Each row below is a small network's average activation on inputs in which a field has the value named, seen along a few directions.
Related values have similar rows: they may be neighbours, one step apart, or belong to one group.
In the rows, zero is written as 500.
Random noise pushes rows far along 8 fixed directions. That doesn't count. These rows show it; they differ only by the noise:
[512 446 608 499 636 644 485 637 600 388 291 299 414 613 334 671 758 516
 576 606 687]
[792 423 530 553 580 630 393 370 624 531 397 446 646 261 636 633 618 375
 378 334 561]
[547 221 533 382 454 495 526 428 459 380 311 415 470 443 521 583 513 571
 446 431 240]
[436 524 507 540 360 507 556 447 614 592 495 599 443 471 348 563 598 419
 524 512 607]
[516 405 462 516 451 478 603 449 560 320 486 531 444 432 477 355 543 502
 474 486 418]
[521 532 332 660 259 417 636 517 562 526 578 778 478 598 361 500 406 388
 653 517 603]
[512 297 539 560 490 512 511 284 396 538 668 698 712 430 698 368 478 298
 411 403  33]
[800 337 400 658 474 552 537 374 601 308 498 602 658 328 661 348 529 355
 414 358 369]
[224 510 471 255 357 366 522 471 489 577 661 334 456 263 521 496 466 721
 350 339 238]
[511 414 468 355 522 452 446 502 422 528 522 357 562 377 627 636 410 618
 437 343 301]


Field G:
g9: [438 598 725 400 786 614 297 414 388 891 509 442 547 562 534 855 585 351
 539 527 614]
g8: [535 556 562 429 536 526 440 356 481 789 448 507 404 310 449 617 468 503
 463 539 709]
g7: [639 597 330 634 515 578 355 847 561 558 528 284 684 641 449 692 574 595
 486 329 607]
g1: [324 457 621 192 392 464 431 697 383 466 265 186 347 581 480 753 370 855
 516 492 415]
g6: [267 420 495 398 359 369 540 467 420 565 607 585 544 503 489 399 411 632
 441 513 165]
g4: [668 447 425 533 472 529 509 503 622 216 284 423 469 429 541 343 511 566
 468 507 721]
g3: [505 410 509 487 350 538 470 506 514 563 491 389 603 516 425 548 627 529
 337 441 235]
g5: [450 288 605 473 460 524 504 423 384 273 348 501 516 610 654 252 371 566
 461 590  52]
g2: [337 739 580 365 365 441 498 454 671 608 444 339 345 289 442 457 707 571
 351 552 859]
G is arranged as a tree with 2 forks.
Question: Which values are neighbours of g3? Give them in the order they are listed.
Answer: g7, g6
Question: Which values are neighbours of g1? Give them in the order they are listed.
Answer: g4, g5

Field Z:
z13: [481 461 819 402 709 656 353 206 489 700 462 491 563 349 621 565 627 325
 334 458 350]
z10: [403 488 351 486 403 447 527 666 510 510 565 425 510 579 408 568 488 602
 640 473 406]
z5: [407 409 696 412 723 557 499 386 474 403 372 375 408 514 485 386 674 527
 357 577 425]
z2: [435 506 474 411 624 479 502 643 480 416 583 312 489 468 469 494 484 655
 476 467 398]
z4: [598 399 547 580 413 541 499 388 508 458 406 616 556 459 580 461 510 427
 518 501 518]
z1: [687 418 551 536 359 469 536 189 527 506 324 732 476 339 555 413 451 374
 400 501 572]
z6: [544 501 462 487 563 497 581 568 560 357 500 439 428 481 477 452 554 532
 572 525 585]
z9: [579 595 408 515 500 429 450 578 436 545 563 511 553 475 607 491 320 576
 493 448 633]
z3: [539 569 445 329 611 326 657 382 445 331 376 586 103 393 373 330 353 647
 501 593 738]
z14: [500 446 429 569 412 578 560 620 611 215 490 391 498 513 509 302 561 612
 493 535 443]
z8: [492 537 536 412 682 432 453 441 382 492 485 483 396 492 570 442 335 557
 464 492 424]
z7: [481 528 516 537 512 504 536 537 553 433 456 528 436 604 412 491 608 451
 536 588 658]
z12: [318 653 470 611 176 548 542 581 625 699 591 607 513 563 277 531 557 462
 537 532 652]
z11: [588 453 500 496 494 494 448 514 489 529 375 458 525 517 550 720 447 469
 530 446 550]
z15: [469 708 368 538 480 395 607 519 602 453 650 575 344 406 402 335 528 486
 529 556 752]
Each value of Z is a pair of two hidden parts, and every pair occurs once (5 first parts, 3 second parts).
Question: Changing only the second part turns z5 into z9. z8 has the same second part as z5; what does that change turn z8 into?
Answer: z12
Question: Changing only the second part turns z14 into z10. z1 has the same second part as z14; what does that change turn z1 into?
Answer: z15

Field N:
n3: [641 487 429 623 419 556 443 593 571 449 525 439 726 509 573 460 604 482
 367 419 460]
n1: [535 436 589 426 542 583 462 608 494 393 200 346 375 595 423 659 522 609
 585 578 713]
n2: [538 506 506 460 579 402 516 437 369 647 491 691 431 569 500 641 344 424
 631 536 576]
n5: [592 655 404 334 569 325 500 510 383 545 480 439 291 380 519 629 183 702
 528 414 703]
n4: [612 232 448 545 395 504 526 412 434 470 342 624 536 615 467 586 405 427
 527 414 249]
n7: [605 468 379 586 144 450 499 516 546 586 443 656 596 527 552 691 286 480
 620 417 491]
n8: [273 478 745 283 556 473 433 351 336 741 413 488 381 501 489 604 505 514
 421 584 393]
n9: [530 264 411 687 319 542 589 506 567 449 537 645 672 690 443 537 662 276
 611 538 253]
n6: [490 408 332 443 191 466 562 569 643 499 420 398 478 366 320 575 525 700
 448 405 435]
N is arranged as a tree with 2 forks.
Question: Which values are neighbours of n4? Give them in the order they are listed.
Answer: n5
Question: Which values are neighbours of n1? Give them in the order they are listed.
Answer: n7, n8
Question: Which values are neighbours of n9? Give them in the order they are listed.
Answer: n2
